A small network was shown many inputs. Here are its activations along a few directions, one row for each input.
Each table varies a few parts of the input and shows all the possible inputs, shuffled.
A made-up example of a description, with smaller parts first: ring(5) and (point or ring(9) or (values(3) and line(4))).
Shared parts are said once, and a part with two or three values counts as separate values.
(in the rows, 128 means zero)

Other details of the inputs shift rows strongly along two fixed directions, in all tables alike. That doesn't count.

A family of inputs:
x1: [136  91 118  80 148 175 161 130 195  76 148 138 117 107]
x2: [100 184 163 147 165 133 117  70 143 116 155  92 147 158]
x3: [145  75 113  71 159 172 174 124 160  92 115 122 138  98]
x4: [109 118 157 138 177 144 129  88 135 115 135  97 141 137]
x5: [124 167 115 152  83 120 102 138 119 159 132 126 123 141]
x6: [120 170 132 163 126  86 101 118  88 160 123 124 140 149]
x7: [152 122  55 128  18 123 111 211 129 164 105 172  93  99]
x8: [150 110  86 111  63 149 123 175 141 144 128 141 106 116]
x9: [109 130 151 125 174 125 132  86 128  98 133 102 142 142]
x10: [147  77 126  61 166 164 178 127 165  83 123 132 137  98]
x11: [111 175 147 142 129 123 114 108 133 132 150 119 133 150]
x12: [103 132 158 132 185 135 126  77 127 101 135  91 149 146]
x13: [133 107 104 112 121 169 134 135 169 107 137 126 120 110]
x14: [101 145 165 158 183 131 107  70 113 118 139  93 149 158]
x15: [157 104  90 102  85 122 142 169 120 143 101 157 121  99]
x16: [146  91 113 104 135 158 147 134 136 123 118 131 138 107]
x17: [114 161 140 168 112  87 104 122  97 161 118 125 128 140]
x18: [131 137 133 156 103  93 103 141  95 149 126 154 121 146]
x19: [157  86  92  98  91 117 138 184 123 135 120 166 112 115]
x20: [138  80 123  68 172 150 168 123 162  80 129 123 131 116]
x21: [109 174 136 154 134 126 111 104 143 123 142 116 137 135]
x22: [141  99 142  95 169 151 159 115 150 101 133 136 143 117]
x23: [147  80 115 103 128 160 154 150 137 116 118 124 112 103]
x24: [142  67 111  77 165 170 159 128 158  90 123 114 130 115]
x25: [126 138 134 149 122 121 127 130 105 145 119 120 124 125]
x26: [121 146 145 166 108  90 104 139  99 161 128 146 124 143]
x27: [130 156 148 169 111  98 114 142  91 161 128 145 119 140]
x28: [145 100  87 108  97 122 132 165 117 141 109 140 120 115]
x29: [107 129 167 126 179 126 137  90 141 104 136 108 140 136]
x30: [109 182 165 178 147  99 112  96  92 149 128 109 137 147]
x31: [120 181 144 164 101 109  96 129 117 158 151 138 128 157]
x32: [121 149 133 151 105  89 102 136  92 149 122 142 123 144]
x33: [121 172 153 170 122  92 109 122  88 159 129 131 124 138]
x34: [106 152 148 127 165 147 132  93 167  94 153 114 138 131]
x35: [153  93  71 124  29 104 122 210 105 173  89 167  93 102]
Description of these inputs: line(5) and (values(2) or ring(5)).
- Changing only the line(5) part turns x22 into x10. The same change can be made to x1. Which row results? => x34
- Change only the values(2) part in x7. List by row number the other rows that result. => x5

A family of inputs:
x36: [119 112 179 105 198 158 159  86 164  68 167 105 122 150]
x37: [151  74 100 133 109 111 133 177 101 143  93 162 112  99]
x38: [117 230 171 213 144  64  80  86  25 204 118 112 165 171]
x39: [134 111 108 130 114 175 128 132 138 126 133  98 113 124]
x40: [129 141 109 109 112 157 142 133 153 131 126 105 128 110]
x41: [150  84  77 120  72 171 113 172 144 147 126 140 112 117]
x42: [114 158 116 192  65 127  84 143 111 173 121 125 112 125]
x43: [134 117 149 108 192 139 142  94 117 123 125 117 172 135]
x44: [114 118 169 126 174 141 128 101 156  97 170 131 136 159]
x45: [145 119  79 103  72 162 143 162 162 129 109 139 119  86]
x46: [ 97 215 145 235  76  89  55 124  70 212 132 104 120 162]
x47: [146  74 119 123  98 112 144 173  97 151  96 135 104 110]
x48: [121 174 153 170 132  88 112 109  75 167 105 132 152 129]
x49: [152 119 115  77  85 116 162 179 156 120 130 167 102 112]
x50: [120 234 154 202  88  57  63 128  76 199 151 170 150 180]
x51: [143  89 117 109  65 122 142 189 152 118 127 177  82 107]
x52: [159 104  90 112 108 106 144 170 105 146  91 169 132  91]
x53: [156 125  68 111  69 158 116 167 141 157 122 148 133 113]
x54: [100 121  80 112 110 129 101 111 146 106 121  83 123 142]
x55: [111  92 174 129 204 148 149  76 130  94 122  98 140 120]
x56: [ 92 130 136 101 155  92 116  93 149  74 146 108 125 169]
x57: [115 161 165 116 153 124 145 101 161  97 149 141 136 130]
x58: [125 151 129 108 173 185 146  82 157 102 144  80 151 128]
x59: [108 151 131 120 199 178 144  71 181  85 145  95 162 113]
x60: [100  99 126 106 176  95 122  83 106  95 106  84 144 153]
x61: [144  96 108 119  92 115 134 184 150 114 133 184  92 110]
x62: [160  87 104  83 106 118 168 168 114 140  92 143 122  96]
x63: [147  81 128 119 140 136 146 138  93 132 109 119 118 122]
x64: [106 128 183 122 171 128 146 103 153  94 162 114 114 147]
x65: [120  78 170 119 224 159 144  72 127  98 139  96 159 143]
x66: [111 125 125 150 157 164 118 106 158 108 140 105 131 117]
x67: [167 120  98  79  70 122 153 188 140 126 128 173 102 113]
x68: [118 204 149 166 124  79 103 123 118 147 147 166 139 142]
- What do these inputs look like to the network? => values(3) and (point or (values(2) and ring(5)))
- Changing only the values(3) part turns x47 into x64. The same change can be made to x52. Which row results? => x68
- Change only the values(3) part in x53. List by row number the other rows that result. => x43, x50
- Change only the values(2) part in x47. List by row number the other rows that result. => x62
- Which other rows agree with x59 in the values(3) part? List them by row number. => x39, x40, x41, x42, x45, x46, x53, x54, x58, x66
- Start at x63 and move only the ring(5) part, one step at a time. The first step leads to x47. Which rows follow, in order? => x55, x37, x65
